These are the activations of a small neural network, seen along a few directions. Each row is one input.
In each table, some parts of the input vary, and every possible input appears once, in random order.
Descriptions start from the smaller parts, as in this example, which fits no table here: one of 5 places around a ring, together with either a single point or (one of 2 separate values, together with one of 4 places along a line) or one of 9 places around a ring.
Shared parts are said once, and a part with two or three values counts as separate values.
(in the rows, 100 means zero)

Other details of the inputs vary at random and push rows far along two fixed directions, the same in every table; ignore that.

A family of inputs:
r1: [101,100,109,89,109,110,86,96,99,77,90,115]
r2: [76,124,134,94,71,108,119,116,129,141,114,124]
r3: [122,64,67,94,110,84,78,80,71,123,113,69]
r4: [104,89,88,121,63,80,119,110,96,176,138,78]
r5: [92,96,108,90,113,104,88,102,102,77,82,109]
r6: [75,123,132,115,67,99,130,126,129,132,106,113]
r7: [117,61,57,92,112,78,86,82,75,123,108,77]
r8: [119,70,54,93,114,83,87,75,72,123,117,83]
r9: [72,115,139,101,72,109,114,125,128,139,113,118]
r10: [110,107,106,103,100,104,98,98,95,69,87,113]
r11: [100,107,111,106,106,101,94,101,98,70,81,96]
r12: [97,113,108,107,110,102,96,98,97,68,86,97]
r13: [107,93,94,123,71,86,119,103,98,175,148,72]
r14: [109,96,91,89,102,127,102,115,114,67,86,98]
r15: [104,112,100,104,106,103,101,93,99,70,87,113]
r16: [93,96,106,87,112,102,91,103,99,78,80,113]
r17: [95,104,103,89,114,107,92,97,96,78,89,119]
r18: [114,68,62,96,123,82,86,79,74,121,118,68]
r19: [99,109,100,104,108,98,102,97,100,69,83,109]
r20: [102,100,114,87,115,111,89,94,100,77,92,110]
r21: [104,112,109,106,113,106,99,94,99,69,92,103]
r22: [104,106,86,92,109,130,105,110,111,66,92,101]
r23: [102,115,108,107,108,107,95,94,95,69,90,102]
r24: [125,69,58,111,105,74,92,86,70,114,108,69]
r25: [99,103,85,93,110,126,106,114,113,66,88,97]
r26: [110,107,104,101,100,104,99,94,99,70,86,114]
r27: [74,119,135,93,71,104,119,121,131,142,109,121]
r28: [96,105,110,89,121,110,91,93,100,77,94,110]
r29: [123,79,53,108,109,73,95,77,74,114,111,69]
r30: [104,112,102,106,106,103,100,98,94,69,88,112]
r31: [78,136,129,113,70,103,129,117,128,133,114,117]
r32: [107,106,114,104,102,104,93,99,98,70,83,99]
r33: [112,111,105,99,101,101,98,92,101,71,85,111]
r34: [97,109,104,109,109,101,97,100,99,68,86,104]
r35: [62,122,132,104,80,108,118,124,127,138,115,117]
r36: [90,101,100,87,115,102,95,96,101,78,84,116]
r37: [99,110,109,107,115,102,100,98,100,68,88,98]
r38: [109,103,115,103,107,103,97,99,101,69,86,100]
r39: [123,69,65,94,110,88,79,76,69,122,119,72]
r40: [110,106,107,98,100,98,98,96,103,71,80,107]
r41: [98,109,101,106,108,99,101,101,96,69,84,108]
r42: [101,103,108,107,106,100,95,103,100,69,81,102]
r43: [125,65,58,91,108,84,85,76,73,123,116,84]
r44: [103,107,104,100,105,95,100,98,104,71,77,104]
r45: [109,102,106,100,100,100,99,98,101,70,81,110]
r46: [112,71,61,97,118,83,82,79,70,121,116,67]
r47: [117,73,61,97,116,87,81,76,69,122,120,72]
r48: [98,86,87,105,71,87,112,105,95,184,145,89]
r49: [113,68,55,96,116,80,86,83,69,122,114,78]
r50: [109,107,109,106,102,106,94,97,98,68,89,108]
r51: [65,119,140,101,77,107,116,125,127,140,110,109]
r52: [130,68,63,112,102,79,87,83,72,113,112,68]
r53: [103,112,105,109,107,105,96,96,97,68,90,108]
r54: [95,100,105,83,112,99,92,97,105,80,78,112]
r55: [97,108,102,84,114,105,93,90,102,79,87,118]
r56: [75,117,117,103,70,127,133,142,141,128,110,101]
r57: [91,90,86,111,79,88,110,103,97,183,148,84]
r58: [92,105,101,84,116,100,94,94,104,78,83,114]
r59: [75,124,141,117,74,103,127,126,129,131,111,103]
r60: [96,81,87,102,71,83,113,105,101,185,138,86]
r61: [67,116,141,100,82,107,120,125,130,140,112,110]
r62: [100,95,108,86,107,105,90,101,98,78,83,116]
r63: [84,121,117,102,67,133,131,136,138,128,119,107]
r64: [101,95,116,86,114,107,89,98,102,78,87,107]
r65: [109,110,112,105,102,108,93,95,96,69,89,102]
Each input here is: one of 5 places around a ring, together with either a single point or (one of 2 separate values, together with one of 6 places along a line).
Q: Changing only the place on the ring of 5 turns r14 into r63. The same change can be made to r52. Which row results?
A: r50
Q: Which other rows does r8 become when the choice among 2 separate values takes its other values? List them by row number.
A: r15

A family of inputs:
r66: [97,93,98,101,88,84,106,100,101,127,105,102]
r67: [103,107,98,129,87,95,113,104,98,113,114,77]
r68: [100,101,119,88,126,109,79,96,96,42,67,109]
r69: [88,95,102,104,99,88,104,104,101,125,108,89]
r70: [117,113,99,103,113,118,100,102,103,27,68,102]
r71: [73,126,124,91,95,121,113,120,129,85,87,128]
r72: [96,98,108,103,98,99,97,99,99,125,118,90]
r73: [83,121,135,89,92,128,107,118,128,85,92,126]
r74: [130,77,76,91,117,91,76,72,73,83,94,93]
r75: [103,92,104,99,85,90,100,101,98,127,107,100]
r76: [101,102,96,101,91,94,105,94,95,127,116,106]
r77: [94,90,90,97,93,98,108,109,107,125,106,94]
r78: [114,106,94,126,78,89,114,103,99,113,111,90]
r79: [97,98,89,97,95,108,106,103,102,124,119,99]
r80: [68,131,136,99,102,111,109,114,122,86,88,123]
r81: [96,101,92,101,90,87,106,96,99,127,109,105]
r82: [124,68,69,86,120,99,78,88,80,80,90,83]
r83: [116,82,72,95,131,93,78,75,71,80,101,85]
Q: Changing only one part turns r69 into r77. The same change can be made to r72. Which row results?
A: r73
Q: What do these inputs look like to the network?
A: one of 3 separate values, together with either a single point or one of 5 places around a ring
Q: Which other rows does r71 become when the choice among 3 separate values takes its other values? List them by row number.
A: r80, r81
Q: Which other rows does r76 become when the choice among 3 separate values takes its other values? List them by row number.
A: r79, r83

A family of inputs:
r84: [97,105,108,98,106,103,96,97,102,93,97,101]
r85: [107,91,95,110,85,95,105,103,98,125,114,89]
r86: [98,106,98,99,101,104,104,101,104,90,95,103]
r87: [101,91,91,103,89,91,106,102,100,127,110,86]
r88: [98,106,107,102,104,99,98,99,102,90,96,99]
r89: [101,107,99,99,101,104,102,100,104,90,97,104]
r90: [101,100,106,94,101,105,97,101,105,94,93,102]
r91: [95,106,105,102,104,99,100,99,101,91,94,99]
r92: [91,102,107,96,109,101,99,100,101,94,96,103]
r93: [104,91,94,105,86,95,102,102,99,127,114,89]
r94: [105,101,106,102,96,103,101,105,100,89,93,101]
r95: [92,92,93,104,99,91,102,101,96,130,116,90]
r96: [100,100,105,94,101,103,97,102,105,94,93,103]
r97: [100,100,102,104,98,99,102,106,103,89,90,101]
r98: [104,96,95,103,88,85,104,92,95,132,114,100]
r99: [98,96,95,105,94,94,100,100,94,130,117,87]
r100: [95,102,109,96,108,103,97,98,101,94,99,103]
r101: [94,95,103,93,104,102,98,105,104,94,92,106]
r102: [95,102,99,93,106,106,102,101,103,93,96,107]
r103: [104,107,100,104,98,106,104,103,100,88,97,104]
r104: [98,105,108,104,101,103,96,98,100,90,98,101]
r105: [97,95,84,103,94,95,105,102,99,128,115,92]
r106: [99,104,105,96,99,92,100,94,99,95,91,114]
r107: [96,105,96,100,101,103,102,103,103,90,95,104]
r108: [105,107,101,103,100,105,105,100,103,88,97,103]
r109: [95,101,109,98,107,105,94,99,100,93,100,105]
r110: [97,99,102,99,99,100,99,105,104,91,90,102]
r111: [101,105,108,109,101,102,99,100,99,88,98,101]
r112: [100,100,106,94,99,105,96,103,101,94,93,103]
r113: [98,102,100,93,106,106,100,101,104,93,99,108]
r114: [104,92,92,108,88,91,109,104,99,126,110,86]
r115: [100,105,100,95,103,108,100,99,104,92,97,105]
r116: [96,96,105,91,104,103,99,103,104,94,92,105]
r117: [99,106,108,102,103,101,99,98,101,90,97,99]
r118: [101,105,106,97,100,93,98,94,100,95,93,115]
r119: [162,40,16,91,155,73,49,44,28,50,88,50]
r120: [100,98,106,96,99,106,94,102,103,93,94,104]
r121: [93,103,110,96,109,102,97,100,103,94,98,105]
r122: [102,106,108,107,103,101,102,99,101,89,97,99]
r123: [102,105,107,96,98,95,97,95,96,95,94,115]
r124: [93,101,97,94,106,105,101,103,103,93,96,109]
r125: [100,89,95,98,94,94,103,103,101,130,114,92]
r126: [98,98,109,92,101,106,97,105,101,94,94,107]
r127: [102,107,100,99,100,106,102,99,104,90,98,103]
r128: [100,97,107,91,103,105,98,101,104,94,95,105]
r129: [97,97,96,105,96,92,102,99,99,130,116,88]
r130: [98,96,92,114,93,89,107,103,96,126,114,86]
r131: [99,105,99,96,104,106,100,100,105,92,97,105]
r132: [105,101,105,102,98,100,102,104,104,89,93,101]
r133: [99,106,100,95,101,108,99,101,101,92,97,106]
r134: [104,106,101,105,98,107,103,101,102,88,99,105]
r135: [106,101,106,102,97,102,102,103,104,89,93,100]
r136: [99,105,97,105,100,102,105,104,103,88,95,104]
r137: [101,107,100,99,99,107,101,101,100,90,97,104]
r138: [102,101,105,98,99,101,99,103,105,91,93,101]
r139: [103,98,96,113,91,92,106,101,93,126,117,86]
r140: [100,106,107,107,103,99,102,101,101,89,96,99]
r141: [100,108,100,103,99,104,108,103,104,88,94,104]
r142: [102,86,95,100,92,97,100,102,98,130,116,93]
r143: [101,105,100,101,98,107,100,100,102,89,99,105]
r144: [100,90,91,100,92,93,103,102,100,129,110,88]
r145: [91,104,104,100,107,100,96,101,101,93,94,102]
r146: [98,103,101,93,104,108,99,102,100,93,99,108]
r147: [95,95,93,104,96,92,103,99,97,130,114,86]
r148: [99,104,100,97,101,109,97,99,103,92,99,107]
r149: [101,94,89,99,95,98,106,99,99,129,119,93]
r150: [106,98,87,110,90,94,110,101,100,125,117,89]
r151: [97,104,103,98,100,92,98,96,99,95,91,115]
r152: [95,102,109,96,107,104,96,100,97,94,98,104]
r153: [100,97,94,113,93,89,109,101,96,126,114,84]
r154: [102,102,108,97,97,103,100,102,106,91,93,102]
r155: [93,105,104,103,104,98,99,102,101,90,94,100]
r156: [96,104,108,100,104,105,94,98,100,93,98,103]
r157: [103,95,96,105,86,87,102,93,94,131,115,103]
r158: [102,101,106,97,96,104,98,104,101,91,93,102]
r159: [95,98,102,95,101,102,97,105,104,93,90,103]
r160: [96,105,98,95,103,106,101,100,104,93,95,105]
r161: [98,101,101,95,104,109,98,100,102,93,101,109]
Q: Changing only one part turns r112 into r120. The same change can be made to r103. Which row results?
A: r134
Q: What do these inputs look like to the network?
A: one of 6 places along a line, together with either a single point or (one of 3 separate values, together with one of 4 places along a line)
Q: Which other rows does r127 become when the choice among 3 separate values takes its other values? List them by row number.
A: r117, r154
Q: Which other rows does r98 become when the place on the line of 6 takes its other values? List them by row number.
A: r106, r118, r123, r151, r157
Q: Which other rows does r86 become when the place on the line of 4 takes its other values? List them by row number.
A: r102, r141, r160
Q: Which other rows does r143 become when the choice among 3 separate values takes its other values? List them by row number.
A: r93, r104
Q: Start at r85 and move only the place on the line of 6, one step at a time. The first step leads to r94. Which rows follow, in order?
A: r135, r132, r114, r97
